Each row below holds a small network's activations on one input, seen along a few directions.
Each table varies a few parts of the input and shows all the possible inputs, shuffled.
A made-up example of a description, with smaller parts first: one of 3 separate values, together with either a single point or one of 11 places along a line or (one of 4 places along a line, together with one of 5 places around a ring).
Shared parts are said once, and a part with two or three values counts as separate values.

A family of inputs:
x1: [ 44   1  62 -18 -44  -5  44  57 -16  22  15  57  -2]
x2: [-41 -26  37   1  27 -14 -45   5 -23  16 -44 -67  52]
x3: [  6  19 -25  36  43 -15 -14 -48   5 -24  14 -50 -19]
x4: [-43 -11 -22  48   9  13 -51 -59 -44 -24 -12 -71  -9]
x5: [ -3 -26 -20 -57  30  43 -45  40   5  50 -41  34   4]
x6: [ -6  10  -3   9 -15 -12  21 -40  31 -32  12   5 -58]
x7: [ 11   8 -52  17 -61  -7  49 -24  13 -18  34   3  17]
x8: [ -6  14  24  -2  52 -52 -23  26   1  24 -13 -38  20]
x9: [ -4   2   0 -20 -16 -46  45  61   0   5  -4  28  49]
x10: [ -1 -16 -70 -13  13  92 -41 -24  16  10   7  21 -34]
x11: [  2  26  55  -9  -2 -36   2  31  36  15 -27  21   9]
x12: [ 41   1  14   7 -36  37  58 -26 -23 -44  58  55 -27]
Changing only one part turns x11 into x6. The same change can be made to x1. Which row results?
> x12
Describe the family of inputs behind these rows.
> one of 2 separate values, together with either a single point or one of 5 places along a line
Which other rows does x7 become when the choice among 2 separate values takes its other values? List them by row number.
> x9

A family of inputs:
x13: [-21 -52   1  -5  21  55 -60  20 -32  15 -15 -34  33]
x14: [-44 -21 -54 -21  55  23 -62 -14  -8  30  -2 -48   5]
x15: [ -19   17   54  -12    6 -107   33   35   21   -1  -16  -31   35]
x16: [ 17  19  30 -16 -13  14  18  45 -45  27 -13  42   5]
x17: [-36  32  44  26  20 -73   8   8  22   1 -11 -60  49]
x18: [-12  28  -9 -12  10  25   7  -1  20  12 -29   1  14]
x19: [  4  -8   2   7   1  46 -21 -10 -34 -10 -27 -28   1]
x20: [-18   5 -20 -16  19  -2 -39  -5  27  12 -36  28  27]
x21: [ 12   2  33 -52 -18 -14  19   9  50   2   7  35 -36]
x22: [ -6 -39  -3   8  11  24 -63 -18 -29  -6 -39  -1  19]
x23: [ 45 -18  -2  37  -2  44  14 -52 -27 -36  20 -14 -12]
x24: [ -3 -17 -59   4  20  -5 -64 -39   8  26 -27 -32 -14]
x25: [ 21  11  61 -25 -36   6  -4  24 -15  13  26  49 -37]
x26: [ -4 -23  45  36   3  48 -21 -33  -3  -3  -9  -9 -45]
x27: [ -9  17  83   8  -7 -88  18  42 -48  13   8 -15  41]
x28: [ 12  -8  17 -28 -11 -17 -26  34 -38  29 -18  70  16]
x29: [  0  -9 -10 -45   8 -34  -6  29  24  18 -44  54  13]
x30: [ 37  28 -16  20  16  22  31 -27  36 -29  34  17  -4]
x31: [ -4  15  24 -22 -16  16 -11 -23  51   2  10   6 -30]
x32: [-34  -5 -16 -21  40  26 -31  30  24  37 -12  -1  46]
x33: [-12   5 -17  -8   7  15 -45 -60  24  -2  20 -34 -66]
x34: [-19  17 -51   8  32  23 -25 -29  -4   9 -26 -41 -28]
x35: [-32 -11  62  40  10 -50 -16 -13 -40 -21 -10 -84  42]
x36: [ -48   24    4   38   34  -76  -26  -24   -7   -6   -7 -105    8]
x37: [ 15  21  -7 -35  -4 -10  29  48  24  15 -35  23  -6]
x38: [-12  10 -41  26 -47  11  50 -18  29 -45  31  23  -8]
x39: [ -8 -24  -6 -51  26  -2   1  72  25  46 -18  21  30]
x40: [ 30  13 -57  28  24  18   4 -70   4 -19  29 -33 -42]
x41: [ 65  18  22  16  -7  13  41  22 -28 -16  50  55 -11]
x42: [  9 -22  25 -31   6  18 -21  80 -37  60   9  31  36]
x43: [ 21   4  -1  30 -67   7  61  37 -33 -32  47  61  -9]
x44: [ 50  13  -6 -11  12  -7  61   8  33 -31  29  44 -14]
x45: [ -3 -30 -22  51 -52  39  27 -35 -29 -62  28  -5 -12]
x46: [-11  -3 -77  38 -37  11  27 -70   4 -24  25 -30 -40]
x47: [ 15 -10 -30 -11 -65 -18  91  -3  32 -25  18  44  -7]
Describe the family of inputs behind these rows.
> one of 5 places along a line, together with either a single point or one of 6 places along a line
Changing only the place on the line of 5 turns x20 into x24. The same change can be made to x32. Which row results?
> x14
Which other rows does x33 become when the place on the line of 5 takes its other values? List them by row number.
> x21, x25, x26, x31

A family of inputs:
x48: [-48   3 -24 -13  66 -16 -82   3  30  39 -51 -61  28]
x49: [-53 -15  34  24  36 -25 -66 -14 -42  14 -37 -81  38]
x50: [ 41  10  69  -4 -54 -27  70  51 -34  -7  21  67  21]
x51: [ 53  -4  30   1 -60  18  68  26 -42 -23  44  79   0]
x52: [-43 -14 -52  -9  48  31 -81 -29  17  27 -37 -53   0]
x53: [ 35  19  50 -36 -32 -43  65  68   7   9  14  73   8]
x54: [-33 -28  -6  30  30  20 -66 -40 -58   3 -18 -71  14]
x55: [ 59  -9  -5  -8 -55  64  58  -1   3 -28  52  90 -43]
x56: [ -50   15  -44   51   36  -28  -31  -89   26  -31   -5 -116  -12]
x57: [ 38  12  10 -49 -16 -18  61  66  41  13   8  87   8]
x58: [ 35  36 -16  28 -51 -33  99 -17  40 -56  50  38 -38]
x59: [-21 -25 -45  27  33  70 -77 -66 -15   3 -24 -63 -30]
x60: [ 44  -1 -20 -39 -34  23  53  36  30  -1  21  95 -18]
x61: [-56   1  19  -3  54 -37 -72   8  -1  39 -37 -82  25]
Changing only one part turns x48 into x57. The same change can be made to x61. Which row results?
> x53
Describe the family of inputs behind these rows.
> one of 2 separate values, together with either a single point or one of 6 places around a ring
Which other rows does x56 become when the choice among 2 separate values takes its other values? List them by row number.
> x58
Which other rows does x50 become when the choice among 2 separate values takes its other values? List them by row number.
> x49

A family of inputs:
x62: [-10  23  70  20 -21 -60  60  -1  29 -38  23 -10   5]
x63: [-26  24 -46   3  -3 -12 -30 -30  39   5 -18  -2 -36]
x64: [ 36   9 -25 -43 -33  -5  68  58  37   0  -2  83  19]
x65: [  5  17 -13 -19  -9  19  25 -12  71 -18  18  39 -28]
x66: [-30 -43 -41  33  22  40 -61 -50 -47 -19 -16 -79  23]
x67: [-15  22 -42  -5  49  12 -31 -45  53  17 -10 -40 -24]
x68: [ 34 -12  -5  10 -65  42  61   9 -41 -36  32  59  -3]
x69: [-11  15 -12 -27  59   0 -41  -4  38  40 -35 -30   0]
x70: [ 47   9 -23   5 -13  20  35 -21  -9 -22  52  32 -44]
x71: [-43  -6 -87   7  47   8 -47 -32  37  -4 -22 -62  15]
x72: [ 15 -22  33  11 -29  51  15 -26 -13 -32  21  26 -25]
x73: [ 30  -2 -38   0 -60  32  74   6   2 -35  48  55 -18]
x74: [ -3   2 -26  19  33  37 -35 -51  11   2   3 -63 -39]
x75: [-17  -9  -1  29 -23  22 -42 -43 -46 -11 -15 -17 -28]
x76: [ 53  -9  35   4 -11  14  14  26 -52   9  22  50  -1]
x77: [-37 -17 -60 -16  53 -10 -54  -7  27  27 -47 -49  42]
x78: [-29 -40 -15  22  29  26 -71  -6 -48  10 -33 -66  49]
x79: [-29  34  44  34  39 -56  -3 -24   6 -13  -9 -92   7]
x80: [-13 -16  27  21 -17   7 -53   6 -43  16 -33  -5  -4]
x81: [-22  -3 -32  30 -13   8 -28 -38   0  -6  -5 -22 -52]
x82: [-50 -30  -7 -22  50 -15 -69  37 -24  41 -38 -59  60]
x83: [ 29  46  46  21 -15 -80  67   8 -12 -31  45  -1   5]
x84: [ 17   3  15 -42   0   0  19  22  66   8 -10  48  -4]
x85: [-40 -30 -71  32  32  25 -47 -49  -3  -9  -1 -82   4]
x86: [-35  -8  31 -24   6 -32 -48  41 -19  49 -45   5   8]
x87: [ 12  25  30  19 -58 -69 114  30  -1 -43  33  32  30]
x88: [ 16 -25  58   3 -23  34   3  14 -12   4   5  41   4]
x89: [ -1  -7   6  22  22  52 -49 -58 -34  -1  -7 -53 -16]
x90: [ 24  11 -56 -18 -38   6  82  19  46 -22  25  77  -8]
x91: [-42  28  37  44 -12 -87   4 -14  -4 -22 -21 -51  -6]
x92: [  3 -11  61 -48  -6  -3   4  53  15  31  -6  42  19]
x93: [-25  -4  38 -35  55  -2 -54  31 -12  57 -32 -33  20]
x94: [ 44  26  -9 -40  12 -16  28  30  22  15  11  59  -4]
x95: [-18  12 -18 -17   9 -27 -35   7  32  28 -48   9 -12]
x96: [ 30 -18  24   1 -55  25  51  49 -42  -7  19  77  24]
x97: [ -1 -12  34  13  31  34 -59  -6 -35  27 -20 -40   9]
x98: [ -58    4   -3   42   33  -70  -18  -30   -8  -23  -11 -113   57]
x99: [ 18 -15   1   8 -24  36  26 -28  34 -26  29  20 -45]
x100: [ 32   6  38 -45  10 -21  16  65 -27  39  16  52  15]
x101: [ 54   2  12  12 -23  28  19 -20 -52 -22  44  33 -25]
x102: [ 18  -9  26 -49 -41 -11  53  88 -14  27   5  79  39]
x103: [ 39  30 -38 -14   5  -2  36  -3  31 -10  35  53 -33]
Describe the family of inputs behind these rows.
> one of 6 places along a line, together with either a single point or one of 6 places around a ring
Changing only the place on the line of 6 turns x96 into x88. The same change can be made to x68. Which row results?
> x72
Changing only the place on the line of 6 turns x100 into x86. The same change can be made to x101. Which row results?
> x75
A walk changes only the place on the ring of 6. It starts at x85 and steps to x66. List the rest of the walk in order.
> x78, x82, x77, x71
